These are the activations of a small neural network, seen along a few directions. Each row is one input.
Each table varies a few parts of the input and shows all the possible inputs, shuffled.
Descriptions start from the smaller parts, as in this example, which fits no table here: one of 2 separate values, together with either a single point or one of 9 places around a ring or (one of 4 places along a line, together with one of 5 places around a ring).
Shared parts are said once, and a part with two or three values counts as separate values.

Other details of the inputs shift rows strongly along two fixed directions, in all tables alike. That doesn't count.

Rows:
x1: [-20 -49 -35   4  29  30  -9 -49  -7  22  35  20]
x2: [ 52  39 -22  26  11  -7 -48  14  42 -23  22  29]
x3: [-43 -14  12 -35  -3   8  43  -6 -21  16 -21 -26]
x4: [-12   1  48 -27 -24 -10  46  12  -7   1 -40 -34]
x5: [ -7 -30 -42  13  35  29 -21 -38   8  12  45  27]
x6: [-12 -33  26 -12 -14   1  24 -18  -6   8  -8 -11]
x7: [-39 -53 -15 -15  13  26  19 -44 -23  27  11   1]
x8: [-16 -12  39 -30 -13   7  40   4 -14   5 -36 -31]
x9: [  0 -35 -34  17  25  33 -23 -33  15  15  45  25]
x10: [ -4  41  41 -19 -34 -37  27  42 -18 -13 -45 -27]
x11: [ -1  44   5 -10  -5 -18   8  40  -9 -10 -26 -26]
x12: [-37 -61 -11   8 -14  -1   4 -45 -36  21  14  17]
x13: [ -1 -38 -40  33   7   2 -37 -36 -10   9  37  39]
x14: [-32 -43  34 -32 -16  15  48 -20 -24  17 -28 -28]
x15: [ 28  88 -11   5   5 -22 -20  68  22 -26 -18 -12]
x16: [ 33   6 -26  34  10  -8 -47  -5  15 -13  33  37]
x17: [ 14   7 -41  28  23   6 -40  -2   8  -5  33  21]
x18: [  4  69  36 -32  -5  -6  28  63  10 -12 -47 -44]
x19: [ 18 -32 -30  34   9   0 -43 -33   0   1  40  43]
x20: [ 22  76  42 -23  -9 -12  24  69  24 -25 -48 -38]
x21: [ 36  91   7  -7  12  -5 -10  73  39 -25 -24 -21]
x22: [ -1 -24 -48  33  19  12 -36 -26   2   6  47  32]
x23: [ 41  26 -13  20  25  17 -35  14  39 -17  19  18]
x24: [-48 -74  23 -16 -33 -10  34 -47 -52  27  -8  -4]
x25: [-23 -51  36 -22 -16   5  37 -29 -24  16 -20 -21]
x26: [ -2  17  -2   9 -12 -19  -5  14 -13  -5  -8   3]
x27: [-30 -14  40 -27 -39 -27  41   2 -41   8 -42 -23]
x28: [-31 -30  39 -31 -32 -12  48 -18 -29  11 -32 -26]
x29: [ 10 -23 -39  23  29  31 -29 -26  23  10  48  29]
x30: [ 35  24 -15  19  20  14 -29  15  42 -16  19  17]
x31: [ 61  83 -35  27  35   8 -54  55  63 -28  22  18]
x32: [-38 -50 -18   4  -1   9   6 -36 -29  22  17   5]
x33: [-35  16  22 -39  -6   0  48  17 -15   8 -35 -34]
x34: [ -1  76  21 -33   4 -11  26  59   8 -14 -43 -38]
x35: [ 54  31 -18  29  19   3 -44  16  49 -21  24  25]
x36: [-45 -53  12 -10 -22  -6  27 -35 -52  22 -13  -9]
x37: [ 48  35 -22  28  11  -8 -47  12  42 -24  27  30]
x38: [-11  -3   1   2 -14 -16   3   2 -24   2 -14  -3]
x39: [ 36  -2 -14  28  17   7 -35 -10  32 -10  33  25]
x40: [ 13  61  35 -23 -12  -9  28  58  20 -18 -43 -34]
x41: [-38 -40  17 -24  -4  19  39 -22 -24  25  -9 -22]
x42: [ -9   2  42 -30 -27 -18  37   7 -19  -1 -44 -30]
x43: [ 12 -30 -32  36   5  -2 -39 -32   2   1  44  44]
x44: [ -6 -32  29 -12  -8   3  21 -19  -9   7 -10 -11]
x45: [ -6 -33 -44  29  19  14 -32 -34  -7   9  46  28]
x46: [-48 -52   8  -6 -26  -9  29 -32 -48  21  -9  -5]
x47: [ 23 -32 -25  26  15  11 -37 -41  14   1  39  36]
x48: [ 53 108  20   1  -8 -35 -15  78  42 -41 -29 -13]
Each input here is: one of 6 places around a ring, together with one of 8 places around a ring.
Changing only the place on the ring of 8 turns x29 into x40. The same change can be made to x31. Which row results? -> x14
Changing only the place on the ring of 8 turns x44 into x47. The same change can be made to x4. Which row results? -> x28
Change only the place on the ring of 6 in x13. List by row number the other rows that result. -> x12, x26, x36, x38, x46
Change only the place on the ring of 6 in x32. List by row number the other rows that result. -> x11, x15, x17, x22, x45

Rows:
x49: [-57 -31  46 -64 -20  16  79 -18 -29  29 -46 -36]
x50: [-27  48  59 -19 -68 -81  40  57 -70 -12 -74 -47]
x51: [ 67  59 -41  53  49  20 -71  44  68 -39  49  29]
x52: [ -37 -110  -28   44  -34  -23  -19  -88  -52   26   48   56]
x53: [ 64  75  22   0   7  -6 -14  45  71 -31  -3  -1]
x54: [ 52  79 -13  10  26  15 -36  73  46 -24 -18 -17]
x55: [ 53  53 -44  71  -9 -50 -82  34  12 -39  39  49]
x56: [-14   9  73 -54 -19  -6  68  16 -22  -2 -69 -66]
x57: [-38 -69 -51   0  41  53   4 -67  -1  31  60  14]
x58: [ 34 -34 -63  71   4 -27 -94 -46 -13 -11  66  79]
x59: [ -41 -109  -26   43  -33  -22  -26  -80  -67   24   50   46]
x60: [-18 -91 -43  35  23  63 -19 -58   7  35  61  29]
x61: [ 52  93  30   2   3  -9  -5  70  69 -38  -9 -17]
x62: [ 26 101 -13 -29  37  -3  -5  57  46 -27 -24 -26]
x63: [-17 -69 -49   6  47  56 -25 -78  -3  27  52  39]
x64: [-63 -21  34 -52   0  19  67  -3 -43  29 -38 -47]
x65: [ -2  49  55 -52 -26   1  51  70  -3  -1 -82 -66]
x66: [ 10  62  72 -59 -20 -21  55  65   3 -16 -85 -56]
x67: [ -26 -121  -31   31  -27  -20  -27 -106  -61   27   36   60]
x68: [-56 -87 -30 -14  41  46  19 -78 -23  45  44   4]
x69: [ -8 -89 -20  14  15  48  -7 -77   3  22  45  33]
x70: [-28  21  39 -31 -11  13  52  54 -21  12 -59 -68]
x71: [-47 -40  54 -38 -22  11  70  -3 -23  16 -36 -39]
x72: [ -6   0  71 -55 -25 -11  63   5  -9   1 -59 -47]
x73: [-47 -48  42 -27 -69 -58  41 -28 -77  16 -50 -12]
x74: [ 53  81 -60  38  58  30 -68  44  66 -27  55  33]
x75: [ 50  52 -40  68 -14 -55 -80  29  25 -32  40  57]
x76: [-51 -47  47 -47 -35  27  73  -6 -29  35 -51 -51]
x77: [ -20 -106  -36   39  -18  -18  -39  -97  -61   22   45   58]
x78: [ 58  54 -37  60 -17 -54 -80  23  31 -35  26  60]
x79: [ 34 104 -11 -22  27  -3   2  60  64 -25 -14 -11]
x80: [ 78  76 -19  41  39   9 -59  46  81 -40  43  14]
x81: [-56 -48  49 -37 -10  15  70 -16 -52  22 -45 -52]
x82: [ 76  83 -50  17  49  16 -69  37  75 -27  34  48]
x83: [ 26 101  -7  -5  20   4  -6  72  54 -25  -5  -4]
x84: [-33  29  39 -81  -8  -5  76  18 -15   8 -68 -58]
x85: [-31   3  50 -20 -77 -71  48  15 -54  -5 -69 -22]
x86: [-34 -62 -51   1  37  49   5 -70  15  29  59  26]
x87: [ -31 -111    8    0   18   40   16  -86  -23   35   39    4]
x88: [ 31 -42 -72  86  10 -20 -95 -51 -15  -4  84  83]
x89: [ 43  95  -8  19  16  15 -27 101  52 -29  -7 -25]
x90: [-15   9  53 -46  -7  -1  51  22 -22  -2 -64 -53]
Changing only one part turns x79 into x68. The same change can be made to x85. Which row results? -> x88
What do these inputs look like to the network? -> one of 6 places around a ring, together with either one of 2 separate values or one of 5 places along a line
Change only the place on the ring of 6 in x61. List by row number the other rows that result. -> x53, x56, x72, x80, x87
Change only the place on the line of 5 in x60. List by row number the other rows that result. -> x61, x71, x83, x86
